Each row below is a small network's average activation on inputs in which a field has the value named, seen along a few directions.
Values that are neighbours, or in one group, have similar rows; names and order tell nothing.
In the rows, 500 means zero.
Random noise pushes rows far along 3 fixed directions. That doesn't count. These rows show it; they differ only by the noise:
[516 391 626 526 406 637 642 525 558 385 389 474 630 493 437 368 619]
[541 474 597 579 474 595 576 546 614 326 454 454 621 479 482 339 624]
[544 320 510 599 436 532 553 621 626 525 324 479 473 558 392 472 519]
[647 228 436 721 485 451 512 813 747 624 222 451 375 587 310 457 450]
[416 431 555 471 393 590 556 400 499 440 449 518 537 544 495 535 572]


Dumu, 9 values:
k6: [491 376 697 489 451 546 717 615 512 547 272 475 740 536 378 323 603]
k4: [340 577 419 444 516 504 270 372 505 537 588 578 317 511 601 745 373]
k2: [244 548 403 381 458 462 340 216 413 466 579 567 388 593 615 844 467]
k1: [562 467 149 685 599 302 319 562 504 856 495 502 258 602 620 747 295]
k3: [692 797 429 684 780 357 335 742 662 335 646 438 699 472 617 262 632]
k8: [381 410 527 213 294 509 684 258 104 781 511 617 512 561 528 698 411]
k9: [548 688 579 490 628 568 422 504 559 282 733 471 476 389 569 383 466]
k5: [641 478 432 433 565 368 570 578 420 632 547 485 399 412 393 468 407]
k7: [544 612 566 389 512 509 512 476 376 459 594 477 448 319 411 381 459]
Dumu is arranged as a ring.
Name the neighbours of k3, in listed order.
> k6, k1
Name the neighbours of k9, in listed order.
> k4, k7

Gafu, 15 values:
m5: [330 561 555 184 186 375 706 182  90 517 652 580 408 666 404 669 538]
m14: [207 523 515 116 382 425 488 338 322 613 301 654 406 474 282 670 504]
m7: [437 452 558 616 544 771 631 433 448 552 386 473 805 550 611 388 694]
m9: [333 183 325 518 340 516 512 361 557 632 406 585 373 663 599 847 415]
m10: [321 417 726 351 255 892 608 354 410 232 342 622 733 578 522 522 664]
m4: [526 727 453 286 621 448 648 399 239 453 531 518 792 446 491 321 602]
m1: [641 580 498 509 607 448 344 686 583 346 603 443 295 302 321 395 358]
m13: [607 248 481 605 524 314 596 740 695 692  88 387 454 750 279 476 573]
m15: [604 215 775 342 474 674 892 644 394 558 503 535 576 360 308 385 444]
m3: [266 497 481 430 415 719 270 342 512 525 545 547 223 420 491 749 371]
m8: [195 540 526 373 403 308 287 292 542 267 537 562 446 614 479 754 565]
m12: [584 763 325 438 598 366 308 243 280 698 809 584 393 389 738 737 308]
m2: [729 252 383 711 491 241 554 726 549 919 219 436 476 732 484 533 578]
m11: [718 354 544 854 522 558 510 748 812 519 609 347 455 373 515 180 353]
m6: [590 359 378 620 481 647 538 676 477 833 362 515 396 496 591 602 275]
Each value of Gafu is a pair of two hidden parts, and every pair occurs once (5 first parts, 3 second parts).
m14 and m5 share the first part; m14 and m10 share the second. Which value has the first part of m10 and the second part of m5?
> m9
m13 and m2 share the first part; m13 and m15 share the second. Which value has the first part of m15 and the second part of m2?
> m12
